Look-ups in named tables: a row name and a column name give one cell, copied from the table.

kuzom =
	vun	vesodo	zuz
rezarel	231	134	145
diloto	129	214	153
zum	153	184	238
zes	162	63	166
mer	149	72	163

What is the vun of zes in kuzom?
162
What is the vesodo of rezarel in kuzom?
134
What is the zuz of mer in kuzom?
163
What is the vesodo of mer in kuzom?
72
What is the vun of mer in kuzom?
149
What is the vesodo of zes in kuzom?
63
What is the vun of diloto in kuzom?
129
What is the vesodo of zum in kuzom?
184

gikide =
fields: vasa, depal, nuzube, zol, lipal, rego, daf, zulati, dimubez, rak
metibek: [-1817, -2323, 1005, 6533, -4291, 2825, 456, 3494, 1617, 6071]
zileres: [-1817, -2323, 1193, -2090, -3024, 189, -5131, 1469, 654, 6882]
nipunuk: [1510, -3371, -3083, 9512, -3023, -5066, 4696, 7243, 654, 3228]
vakasi: [-1817, -2579, -1112, -1421, -3024, -1994, -3344, 1806, 441, 5399]

nipunuk, vasa -> 1510
nipunuk, dimubez -> 654
zileres, zol -> -2090
vakasi, zulati -> 1806
zileres, daf -> -5131
zileres, rego -> 189
zileres, rak -> 6882
nipunuk, depal -> -3371
metibek, daf -> 456
vakasi, dimubez -> 441
vakasi, nuzube -> -1112
vakasi, zol -> -1421
zileres, dimubez -> 654
nipunuk, rak -> 3228
nipunuk, zol -> 9512
vakasi, lipal -> -3024
vakasi, rego -> -1994
metibek, depal -> -2323
nipunuk, nuzube -> -3083

paf =
|  | sef | muk | momu |
|---|---|---|---|
| vav | 7.5 | 5.8 | 0.9 |
| sozitu | 4.6 | -1.1 | 0.9 |
| miz | 2.2 | -5.4 | -6.3 |
| kipop | -5.1 | 0.7 | 4.9 |
| nokufe | 4.9 | -0.3 | 6.2 |
| nul | -3.4 | -1.7 | 2.0 |
| tufef | 7.2 | 2.2 | 2.7 |

momu of nokufe = 6.2
muk of sozitu = -1.1
momu of sozitu = 0.9
muk of nokufe = -0.3
sef of vav = 7.5
muk of kipop = 0.7
momu of vav = 0.9
muk of miz = -5.4
momu of tufef = 2.7
sef of kipop = -5.1
momu of nul = 2.0
sef of nul = -3.4
muk of tufef = 2.2

Table domom
,tasodib,rulo,mab
rerafo,0.5,-0.9,0.7
tovave,-0.2,0.3,0.1
kodunek,0.3,0.3,0.2
betemab,-0.1,0.3,0.4
ritufi,0.1,0.2,0.2
beri,0.2,0.4,-0.4
pov,0.2,0.2,0.2
dami,0.2,0.2,0.2
vog,0.2,0.1,0.0
zuf,0.2,0.2,0.2
gov,0.8,0.1,0.5
zisaka,0.5,-0.2,0.0
nov,0.2,0.2,0.2
litudat,0.2,0.2,0.2

beri, rulo => 0.4
betemab, rulo => 0.3
tovave, tasodib => -0.2
beri, tasodib => 0.2
gov, rulo => 0.1
zisaka, tasodib => 0.5
gov, mab => 0.5
dami, rulo => 0.2
dami, tasodib => 0.2
kodunek, rulo => 0.3
zisaka, mab => 0.0

Table sofepi
	tufamok	zek	ger	belifo	nekep
ruridub	1.1	4.6	5.8	3.9	9.7
zulal	2.9	5.0	5.9	4.7	8.2
duv	7.3	7.0	8.1	7.4	3.8
gazasu	4.4	3.0	8.7	5.1	5.7
topoz	6.1	5.4	5.7	6.6	7.0
nif	6.0	6.3	6.0	6.5	6.3
midobov	5.4	5.8	8.8	5.7	3.2

tufamok of zulal = 2.9
tufamok of nif = 6.0
nekep of duv = 3.8
ger of topoz = 5.7
zek of midobov = 5.8
ger of zulal = 5.9
ger of ruridub = 5.8
tufamok of midobov = 5.4

dodam.tsv
	maso	retadan	vuva	dekev	vesi	noso	rineno	kofo
reroz	816	-501	-95	-630	-144	-130	569	205
fara	143	-513	-179	-43	83	-516	-74	-29
zes	-176	-536	-338	-651	-607	-243	-145	-281
gegel	449	-485	19	-95	27	-706	336	353
vep	-231	-547	-421	-621	-366	-10	-236	-412
pomed	-506	-555	-474	-603	-555	-9	-445	-532
bolu	-452	-557	-488	-602	-447	-42	-425	-536

retadan of pomed is -555
vesi of zes is -607
rineno of gegel is 336
retadan of fara is -513
maso of vep is -231
vesi of bolu is -447

nemim =
         murazag  rafoz  ripi   ped   fop  keneb
lof         5.16   4.94  1.54  3.85  3.64   5.80
pofo        4.09   3.24  2.87  4.75  3.52   4.36
bebuv       3.75   3.50  3.18  1.36  4.86   4.93
parefa      3.86   5.06  6.28  5.54  4.98   6.48
rom         4.06   3.80  3.19  7.35  5.85   4.20
lamot       3.55   5.02  3.77  4.73  5.69   4.55
lalo        5.35   4.09  4.58  7.38  2.97   4.38
tenen       6.86   6.43  3.52  3.20  4.40   3.85
pup         8.35   5.45  4.82  4.79  4.23   5.21
zerim       3.98   5.94  3.75  5.30  4.40   3.85
rurak       4.88   6.37  3.76  3.75  2.72   5.09
fogubip     5.95   5.92  5.49  3.28  3.36   2.90

keneb of lamot: 4.55
rafoz of pup: 5.45
fop of parefa: 4.98
rafoz of rurak: 6.37
fop of rom: 5.85
ripi of parefa: 6.28
keneb of tenen: 3.85
ripi of rom: 3.19
rafoz of fogubip: 5.92
keneb of lof: 5.80
ripi of tenen: 3.52
ripi of fogubip: 5.49
murazag of lof: 5.16
fop of rurak: 2.72

